These are the activations of a small neural network, seen along a few directions. Each row is one input.
Each table varies a few parts of the input and shows all the possible inputs, shuffled.
Descriptions start from the smaller parts, as in this example, which fits no table here: ring(5) and (point or (values(2) and line(4)) or ring(11)).
Shared parts are said once, and a part with two or three values counts as separate values.
In the rows, 128 means zero.

Other details of the inputs shift rows strongly along two fixed directions, in all tables alike. That doesn't count.

Rows:
R1: [121  98  42 186 136 160 172 132 178 138 114 134  86]
R2: [132  68 144 130  90  59 124 121 150 100 100 206  79]
R3: [124 170 117  98 108 194 136 170  99 173 174  88 154]
R4: [139 127 141 113 134 210 140 134 124 156 157  68 180]
R5: [134 139 153 136 140 200 139 138 129 153 153  56 180]
R6: [141 124 101 135 132   7 124 117 139  93 102 185  86]
R7: [128 148 168  69 159 109  42  83 111  97  92 134 157]
R8: [ 99 153 153 136 117 211 162 131 124 163 128  68 157]
R9: [124  74  83 171 117 160 191 176 168 140 140 146  88]
R10: [153  59  55 182 128 147 173 157 134 105 162 130 128]
R11: [ 98  80  80 184 130 134 197 162 158 102 139 113  90]
R12: [109 118 120  99 145 199 119 149  97 127 169  65 177]
R13: [104  69  66 161 125 143 198 159 154 105 143 125  90]
R14: [116 140 199  73  90 138  78 118  97 145  83 173 156]
R15: [137  73  47 176 168 141 127 151 175 116 166 120  81]
R16: [ 91 163 118 114 155 228 115 134 130 168 124  91 125]
R17: [115 128 159 125 149 192 115 150 121 143 181  51 153]
R18: [155 128 189  81 100 124  69 100 102 131  99 150 193]
R19: [117 164 130  90 115 180 138 150 103 158 191  65 132]
R20: [151 175 172  68  73 103  93 105  90 144 104 151 173]
R21: [113 167 169  88 127 132  76  60  94 113  62 156 139]
R22: [ 83 160 137 125 162 210 131 138 123 182 128  84 132]
R23: [132 136 213  84 134  96  74 107 106  94 104 121 173]
R24: [100 141 122 116 191 182 115 129 113 138 155  49 160]
R25: [121 142 190  80  77 134  92  93  98 142  73 162 170]
R26: [115 155 228  93 104 126  90 115 114 138  78 154 147]
R27: [ 77 153 114 109 152 217 105 119 122 155 143  76 113]
R28: [179  65 149 136 116  62 110 143 162 103 106 209 116]
R29: [145 126  42 187 138 110 190 150 161 153 148 118  93]
R30: [130  69  65 189 174 122 142 156 169 130 170 113  87]
R31: [175  77 148 166 119  44 129 115 141  73  96 186 124]
R32: [121 197 101 101 149 196 116 146 120 170 156  82 127]
R33: [124 195 150  56 131  90  64  87  97 108  99 137 135]
R34: [170 124 131 156  91  24 153 120 128  83 105 189 102]
R35: [130  98 137 167 113  51 146  94 140  89  73 207  99]
R36: [ 91 154 198  85 133 109  63  83 105 141  87 145 124]
R37: [111 161 114  93 106 182 125 156  90 161 192  72 141]
R38: [130 186 137 123 112 179 162 143 115 164 158  58 159]
R39: [ 64 154 137 118 154 195 148 126 115 137 141  65 144]
R40: [137 125 200  61 129 105  74 103 100  97 109 133 173]
R41: [127 184 196  73 107  77  96 111  92 105 112 122 151]
R42: [154 124  93 129 114  32  92 115 152 101 114 197  63]
R43: [101 184 132 113 138 167 131 141 111 161 189  60 130]
R44: [177  88 108 150 134  60  92  97 172 100  79 198 114]
R45: [101 145 223  89 101 113  80 101 107 125  97 140 134]
R46: [124 147 128 133 172 195 123 120 126 170 144  60 171]
R47: [119 146 137 127 185 200 109 146 127 172 154  72 156]
R48: [144  79  70 203 161 130 182 143 156 107 158 118 118]
R49: [ 95 188 121 108 149 162 148 138 106 139 173  55 146]
R50: [146  80 135 143  90  64 152 103 132  85  77 212 101]
R51: [128 197  92 108 137 193 131 120 120 169 146  69 142]
R52: [119 147 124 134 182 193 128 113 101 146 149  59 166]
R53: [ 75 132 119  97 122 209 141 142  93 136 145  78 154]
R54: [122 143 202  83 152  92  67  93 110 101 105 129 173]
R55: [105 135 148 125 167 189 109 137 126 150 182  59 153]
R56: [ 95  91  34 169 156 146 165 140 165 104 126 125  73]
R57: [108  94  56 200 152 139 193 130 144 126 123 128  86]
R58: [155 108  52 168 110 122 212 158 134 114 168 125  98]
R59: [142 120 210  68 119 112  59 106 107 119 125 139 158]
R60: [175 112 130 125  87  40 135 148 150 115 113 210  95]
R61: [159  62  69 180 138 144 188 152 147 102 161 123 120]
R62: [146 150 207 101 133 108  76  85 123 133  94 138 185]
R63: [139 126  38 189 147 107 196 143 136 128 155 119  87]
R64: [101 184 117 109 152 166 120 136 105 171 178  59 121]
R65: [145 190 211  83  99  94  91 128 105 140 111 143 149]
R66: [118  73  55 181 106 157 196 151 129 115 138 143 106]
R67: [108  92  84 195 141 148 185 168 178 144 137 141  85]
R68: [ 91 153 213  89 119 110  73  88 111 132  97 147 133]
R69: [151  80 139 141  80  68 148 110 157 111  71 209 107]
R70: [132 180 207  79  96  82  80 114  98 127 129 128 136]
R71: [153  72  96 195 146 141 167 188 177 127 162 122 111]
R72: [136 101  50 151 120 111 199 172 146 107 175 114  91]
R73: [140  91 149 166  96  55 152 106 136  82  72 199 101]
R74: [ 81 126 130 103 112 214 125 144  99 159 161  83 139]
R75: [168 134  84 141 115  37 121  97 133  87  92 202  85]
R76: [111 165 193  97 124 117  87  73 112 153  58 147 151]
R77: [110  91 119 145 137  37 122 103 147  91  69 195  84]
R78: [174  61 134 138 106  65  96 148 149 105 107 217 124]
R79: [170 109 102 135  76  36 141 123 113  89 109 207 112]
R80: [161  51 129 134 103  51  87 135 142  93 124 202 112]
R81: [145 126  58 190 123 112 201 155 168 143 158 120 102]
R82: [139 125  65 185 135 115 187 181 169 145 170 132  87]
R83: [139 126  50 181 150 113 176 176 163 155 159 131  77]
R84: [137 198 187  90 115  85 104  83  83 119 107 141 157]
R85: [127 169 168  52  92  89  84 114  75 112 117 142 161]
R86: [ 90 160 143 136 135 208 156 119 128 170 128  75 156]
R87: [157 178 188  66  82 101 107 100 101 141 104 143 164]
R88: [151  83  51 181 172 153 137 164 183 129 148 136  93]
R89: [172  87 102 152 143  56  97  91 147  76  84 198 108]
R90: [119 145 152 130 170 201 119 151 134 162 164  75 165]
Each input here is: values(3) and ring(5) and line(6).
The inputs of R46 and R29 match in every part but the values(3) part. If R88 is changed in the same way as R46 into R29, which row does it become?
> R32
The inputs of R62 and R81 match in every part but the values(3) part. If R40 is changed in the same way as R62 into R81, which row does it become?
> R72
The inputs of R8 and R5 match in every part but the values(3) part. If R73 is changed in the same way as R8 into R5, which row does it become?
> R31
Start at R15 and move only the line(6) part, one step at a time. The first step leads to R30. Which rows follow, in order?
> R55, R17, R59, R80
Change only the ring(5) part in R20. List by row number the other rows that result.
> R3, R37, R79, R85
Change only the values(3) part in R27. List by row number the other rows that result.
> R15, R42

Rows:
R91: [143 181 155  73 123 134  97 134 104 134 154  94 156]
R92: [119 132 184  91 112 176  93 134 104 153 138 117 158]
R93: [112 146  64 158 151 156 153 161 150 167 178  88  85]
R94: [124 124  78 142 139 156 152 190 152 153 190  90 102]
R95: [164 105  81 178  90  48 205 141 141  95 117 178 104]
R96: [110 206 135  87 120 133 140  95  71 128 122  95 152]
R97: [111  84  90 174 139 208 179 155 157 149 132 104 128]
R98: [142 117  79 152 102 164 186 170 130 138 192  88 124]
R99: [ 86 148 154  99 146 187  96  94 111 142  91 112 147]
R100: [122 107 182  97 126 189  86 120 110 145 125 113 175]
R101: [107 125 192 119 143 180 123  96 109 121  95  97 182]
R102: [139 163 148  96  87  35 110  83 113  98  72 195 103]
R103: [156  87 176 101 137  64  50 110 149  99  80 200 136]
R104: [123  51 101 181 155 192 169 148 142 115 167  81 145]
R105: [108 108  93 167 124 197 185 169 151 158 146 107 111]
R106: [125  69  88 171 190 178 150 155 158 109 170  74 138]
R107: [119 106  70 166 103  59 165 141 162 119 110 191  49]
R108: [117 132 164 105 108  62  85  91 128 111  56 211  97]
R109: [ 85 140 166 113 162 173 108  79 103 113  92  93 161]
R110: [119 155 180  84  94 154 105 140  99 160 151 112 151]
R111: [112  92  76 190 200 176 149 128 157 121 155  72 124]
R112: [146  61  73 189 161  80 119 126 187 111 107 184  79]
R113: [105 179 178  91  94 158 130 131 106 167 121 116 145]
R114: [135 207 136  95 144 121 110 101  82 137 143  86 157]
R115: [160 102  88 171  80  58 191 144 160 105 114 185  87]
R116: [155  62  86 165 135  70 125 169 183 107 134 188  77]
R117: [176 129 170 104  75  24 112 107  95  90 108 190 150]
R118: [109 173 157  99 157 161  74 112 117 161 128 107 133]
R119: [179 146 156  94 109  12  93 114 109  85 110 181 142]
R120: [131 203 141  89 135 134  99 105 101 148 142  90 139]
What is each input in this table made of?
> ring(5) and line(6)
The inputs of R115 and R95 match in every part but the line(6) part. If R91 is changed in the same way as R115 into R95, which row does it become?
> R119
Change only the ring(5) part in R92. List by row number the other rows that result.
> R105, R108, R116, R118

Rows:
R121: [143 111  91 154 119  82 155 136 152 114 117 161  92]
R122: [106 173 125 110 144 183 136 130 104 150 157  67 154]
R123: [128 123 177 101 126 132  95 100 110 120 101 138 159]
R124: [152  84 117 161 136  61 115 123 163 107 100 188 103]
R125: [131 128 130 131 109  94 136 124 130 117 111 157 121]
R126: [104 146 163  96 154 168  89 115 109 140 129  96 155]
R127: [114  92  69 173 154 178 170 144 153 129 148  98 110]
R128: [119 139 164 101 143 171 100 110 106 127 125  97 167]
R129: [114 172 152 104 128 152 120 111 103 143 130  98 142]
R130: [144 108 106 151 112  54 144 121 152 102 104 183  94]
R131: [134 108 145 140 126 109 115 122 144 125 101 162 124]
R132: [150 123 139 131 115  45 111 107 128 103  99 184 110]
R133: [122 118  70 164 129 158 185 165 143 139 156 103 107]
R134: [120 120  62 161 131 156 172 156 147 141 163 101  98]
R135: [104 169 137 115 130 192 142 132 100 155 152  71 149]
R136: [140 137 168  99  93  64  90 105 117 115  88 186 124]
R137: [127  96  88 172 147 143 154 143 165 134 135 126 104]
R138: [116  80  83 167 146 174 166 162 153 135 162 101 114]
R139: [155 114 145 120 100  54 114 120 133 108 104 193 113]
R140: [115 151 149 115 154 205 116 133 118 155 152  65 165]
R141: [143 100  96 150 108  98 149 145 144 123 138 151 104]
R142: [129  82  82 169 151 128 148 136 151 113 132 134 111]
R143: [135 134 190 100 125 123  85 104 118 135 101 143 158]
R144: [127 165 151  95 127 154 112 128 106 138 145 101 150]
R145: [112 134 187  93 126 132  82 108 112 126  97 142 149]
R146: [132 160 153  96 126 111  98 114 108 130 121 138 137]
R147: [129 113  82 159 121 131 167 156 145 130 148 134 100]
R148: [141 148 164  93 110  68  79 101 112 118  98 170 130]
R149: [141 111 188  99 122  70  69 101 127 100  86 179 137]
R150: [129 115  69 165 135 149 181 160 146 127 169  95 115]
R151: [100 147 165  97 146 175  97 113 115 142 122  97 148]
R152: [135 117  74 158 137 119 164 152 144 127 147 123 104]
R153: [130 150 165  99 110 112 114 112 109 127 116 135 150]
R154: [149 109  95 151 121  93 153 147 146 112 134 145 108]
R155: [ 97 143 143 115 147 219 128 124 106 148 138  71 163]
R156: [136 154 162  91 111 111  93 115 108 127 122 132 144]
R157: [122 160 160 103 121 152 122 119  99 143 137 100 154]
R158: [116 163 135 105 130 190 142 141 104 156 155  71 157]
R159: [146 107 100 159 122  92 153 140 143 111 138 143 105]
R160: [133 115  79 157 126 115 161 146 151 126 142 140  91]
The inputs of R121 and R154 match in every part but one. If R129 is changed in the same way as R121 into R154, which row does it become?
> R159
What is each input in this table made of?
> ring(5) and (values(3) or line(5))
Start at R155 and move only the ring(5) part, one step at a time. The first step leads to R127. Which rows follow, in order?
> R142, R128, R123
Change only the ring(5) part in R130. List by row number the other rows that result.
> R122, R125, R150, R153
